These are the activations of a small network on made-up records, seen along a few directions, one row for each record.
Here are examples, each followed by its value of one field, Sivu.
Other fields move the rows too, some of them a lot.
Strong random noise was added to every row along 12 fixed directions; ignore it. To show where, here is one row again and again, with new noise each time:
[-568 -700  311 -316  252 -101  -76   97 -160 -160 -123 -147 -459 -349
  -52  314  -84  212 -262  219   88  239   90  113  239 -294 -120  139
  113  203 -265 -329]
[  30 -276  -91  211   67  135   51 -160 -105  171  273 -453  148  239
  209   80  -67 -186  357  -46  -47  138   47  271   71    0 -146  -87
  113  185   82 -224]
[-195 -639  258  223   67  138  367 -108 -225 -100  126 -462  128   43
  119  -45 -155   27  328  135 -254  510  258 -105   90  -78   75  -94
  -89 -177  427  -11]
[ 310  193   16 -177  -20   80   56  103  -32 -132  -67  -21   32   54
 -146  101  130 -149   49  121 -110  -84  -41   -6  -26   -5   94  -11
   26 -155  -36  178]
[-453  172  199   22   54 -155 -197  241  393 -130 -134  148  -18 -190
  -21 -263  202   14   47 -145 -263  123   93  -63   90  160   61   43
  348  131 -181 -364]
[ 113   49  -18 -388  268  -19 -190 -189 -304   -9  219   80 -117   -7
  165   90  -69   91 -216  215  -68 -291  235  263  -28 -123  -45  -89
 -119  347 -109  103]
[ 386   65 -236   28   81  192 -168 -131  355  267  290  -90  514   82
   12 -280 -370   70  -18  -62  -88   27  358  262  415   18   13  -19
 -174  -27  112 -494]
[ -33  260   42 -142   14 -113   89   75  -21 -142  -95  223  -41   18
 -162   22  175   67 -170 -356  -35 -159  -17   67 -161  -21 -121  -38
  -40  -58   52   31]
[-157 -262  -38  224   18   -4 -212   30  138  144 -145   93 -119  -65
 -178   -5 -203  275 -119  -82  227  -68   41 -247 -147  -68  -64   35
 -135  100 -182 -126]
[ -71  337  -67  -26 -266 -192  221  176    8 -203 -105   33  292   81
 -167 -460  399 -235   24  -71 -153 -180 -212 -176  -22  392  119 -162
    1   86   35  159]
[ 125  290  506  606  153  295 -279 -215  305   20 -131  413  182  151
   12 -174 -262  224  253   28 -327  205  588 -360 -226 -124  458 -217
   68    2  164   -2]
[-258 -307 -168  -49  206  -35 -487   66  285  209  106 -340  -14 -173
 -112 -273  -83   43  169  224 -205  241  350  -16  160   51  117  160
   86   77   -7 -324]
[-156    9 -174  562  -17  -13   -6   -7  124  191  121    4  -77  130
  310  -54  -63  196  386 -461  -22 -124  -66 -313 -644  164 -290  -24
  -16  -29   26  153]
[  87  -81    1 -150   75  -12  132 -223 -221  -17   19  -19   13   43
 -193   78  -98  172 -226 -112  100  -30  153  168    4 -213  -29  -50
 -322  -94  272   40]

[-333  118  -15  259 -268 -236  701 -139    1 -155  187  174  -80 -230
  720 -140 -143  382   31 -280  152  -47 -377 -224 -208  271 -252   30
 -231 -271   65  231] : v5
[ -26 -128  557  183 -195  126  547   53 -232 -429 -173   32  101   26
  207  117   72 -180  100  350  -61  174 -237 -245  226   44  227 -199
  165   76 -102  168] : v5
[  77  -39 -186 -193  173   75 -289  314  427  145  205   70  294 -129
 -108 -365 -202  121  -72 -281 -368  137  476   60  226   90 -154  110
  -32 -214  154 -429] : v10
[ 123 -357  -32  316  -21  209 -198 -392  -60  327   14 -259   31  149
  -14  196 -325   -6   34  416  405   43   26  100  270 -213  158  -72
  -88  303 -126 -202] : v6
[-393  124  158 -103  333 -133 -419 -148  268   29 -163 -167 -728 -325
  -34  523  153  148  177  -43  -26  363   82  246 -209 -381   82  437
  373 -373   68  -93] : v2
[ -61 -290 -153 -574  -67 -200   52  228 -417 -159  -71  -67 -157 -134
 -404  -94  138  -84 -345  343  163  -25  -78  -64  157   98   62   48
 -221   41  -38  277] : v8
[  -9  -72 -186  -89  -58 -118   35 -323 -408   67 -102 -248  -32   70
 -172   27  204  -89 -166  245  220 -390 -200    5 -193  -91   88 -137
 -288  307  102  386] : v7
[ -72  126  205  -92  137   27    3  -18   14 -111   56   -5 -498 -179
  403  485   37   35  262  101  -87  131 -107   87 -176 -123  -84  212
  343 -284 -221  128] : v1
[  44 -376  156  -57   12  128  159  216 -151 -160   67  -20  133  -59
  134 -162 -124   -2   60  289 -258  126  180 -289   37   76   42  -93
  -60  -14   -7  118] : v10
[ 597  103 -364   93 -148  194  128 -191   43  240  155   53  152   99
  179  208 -407  186 -175  -10  489 -438 -269   76   48  -50 -185   18
 -352  -38 -285   36] : v3
[ 102  231 -107  -63   35  -64   -8  -54  146   78  -45   59  -20   13
 -227   48   39   85 -104 -374   11   18   68  165  -97 -124  -90  123
 -120 -369  311  -39] : v4
[-140  155  220  123  302   60 -293  -55  123  -15  -25  269 -363 -110
  242  277  -55  298  131 -148 -203  -31  261  -64 -413 -234  -37   45
  160  -28  -28   82] : v6
[ 234 -260 -143  116  252  225 -356  171  210  239  234  221  285   42
  102 -155 -486  253 -111 -111 -175 -172  450 -185   -1   -6 -210  -59
 -180  140 -141 -272] : v1
[ -28  -56 -388  -41  -95 -103   22  681    5    0    1  -42  -47  226
 -274  -11  375 -257  203 -626  -96 -166 -269 -201 -447  338 -466   65
  159 -114 -115  127] : v3
[  27 -130 -132   80  199  117 -703  -65  180  388  -33 -253  -13  139
 -260   41   20 -242   89  170   69    1  187  265  157 -155   77   22
  289  481 -225 -422] : v4
[ -13  231 -117 -409  110 -139  113  202   -4  -89  249  155  126   65
  -11  -62  152  -90 -172 -605 -184   45  144  531  144   69 -385   38
   90  -96  189 -327] : v9
[ -40    2   30 -305   84  -79 -212  -31 -156  -22  -47  292  -57  -96
 -206 -178  -77  173 -407  225   88 -149  214  -41  104  -69  170  -59
 -214  245 -135   40] : v3
[ 148  -13 -262 -106  -67  -47  -84  206 -163   39  214  -85   66   77
  167 -249   64 -211  193  286 -120 -174  -53 -179 -148  356   -9  -42
   14  187 -161  321] : v9
[ -74 -253  268  428  -74  141 -297  -86  117  117 -362  334  284   78
 -307 -222 -264  108 -390  298  311 -265   60 -375  221  -85  280 -321
 -132  722 -452 -314] : v1
[ 396    8 -157 -217 -234   70  183  261   20  -41  -72   63  230   36
 -125   93  -12 -188 -269   81  205 -307 -361   30  314  107 -154  -14
  -17   41 -363 -121] : v7
[-468   25  134 -145 -168 -358  527  -22 -258 -357 -270  -35 -156 -175
  -92 -118  394   64 -140 -148   -3  -20 -287 -166 -261   49   17  -23
 -176 -178  300  415] : v4
[ -54 -127 -294 -124 -228 -134  216  161  -11    1  -52 -207  -30 -128
   28  -30  127  -50  -55   91  186 -217 -447 -170   14  151 -159   73
 -131  -72 -161  125] : v6
[ -54 -169 -116 -549  106 -111    6  -62 -287  -86  233 -384   79 -134
  218  -87  158 -253 -165  496  -82 -121  -77  379  453   68   19  -26
   42  420 -147  -78] : v2
[-249 -419 -104  -66   82  -81 -125  107    2   15  105 -213 -130 -230
  144 -134  -89   94   27  368  -77   53   47 -260   30   98   27  112
  -81   75  -97   76] : v5
[-661  135   96   22    9 -345 -318 -372  -42   91   43 -228   -5   28
 -103 -460  340 -245   98  161  -40  290  161  371  284  163  350  -68
  262  540  197 -287] : v9
[ 272  533  424  194   98  211   17 -461  251  -82  -79  238   84  -64
  207  140 -182  188   30  154  -82  138  215   97  122 -308  421  -23
   29 -224  189   -9] : v8
[ 289   40  -21  217   12  235 -157  355  357   77 -222   93  316  230
 -543   -4   62 -168   40 -465 -173   58  184 -101  -51  -51  -62  -19
   80 -254  162 -254] : v10
[-138  -62    1 -324  102 -153 -224 -132 -431   -5   23  112  -60   74
 -206 -186  102  -65 -331  242   95 -167  167  138   22  -18  135 -196
 -139  559  -27  121] : v2
[-131 -222 -193   -3  -33  -65  -40  -84  -83  180  -26 -446  230  205
 -449 -158  247 -277   59 -186  -28  165   59  247  143  -49   -1  -63
   -6   73  391 -239] : v7
[ 163   90 -304  109  119   40 -251 -334   57  276  147 -287  -16   25
   37  -59  -60   56  239  139  -11   -1  131   37 -198  -70  173   71
 -149 -112  268  212] : v8

Which value of Sivu does each new row have?
[-351   -9  308  163  231   -8 -134 -212 -125   29  197  211 -153   54
  408   14  -96  141   89 -153 -156  137  301  126 -128  -87  -72 -151
  162  400   17 -129] : v5
[ 215  157  425 -349   61  104  257  -15 -153 -319  -14  317   88  -38
  201  333  -89  -51 -438   96   88 -103  -81  432  540 -177  -54 -119
  141  259 -313 -305] : v2
[  18  118  -72 -174   44  -87  296  -49  -77  -70  -43  -90 -162   28
 -106  428  177   14  -32 -554   65  -26 -190  382 -168 -222 -327  123
  -10 -375  303  -26] : v7
[ -78  278  -62 -365  293 -143 -301  -44  131  -33  146  269  217 -236
  127 -551   -6  229 -293  107 -472 -258  512   10   25   75  152  -83
 -207  199  160   39] : v4
[ 486 -133 -422  -40  101  210 -589  -24  271  400   48 -346  208    6
 -507 -316 -228  -19  164  513 -114  189  457 -256  118  -57  431  166
 -304 -321  290  116] : v5
[ 234   87    3 -196   24   23  181   41 -241  -76   19  362  -81   98
 -214  202 -123  229 -310 -461   90  -45  124   61 -192 -195 -245  -19
 -320 -301  245  182] : v5
[ 262  -49 -225 -168  115  109   22 -101  126  136  218 -193  135  -95
  163   79 -235  111  -62   48   -3  -88   43  173  195 -139 -101  125
 -210 -188   39 -136] : v3
[ -51 -350   -4 -297  199   40 -211  387  -16 -106 -208 -177 -234 -190
 -329  137  192  -49   53  212 -297   48  121 -263 -218 -119   26  134
   60 -194    3  216] : v7
[ 177   49  -45 -246  118   78  237 -157   76  -77  320 -283  263 -121
  307 -152  -92   59  174  107 -380  238  316  215  267  -23   94   49
 -142 -387  439  -27] : v6
[ 546 -191  138  -59  -55  345  -78  417   19  -85 -272  391  256  185
 -511  121 -198  -59 -351   93  130 -158   71 -268  196 -116   56 -154
 -101  107 -417 -103] : v3
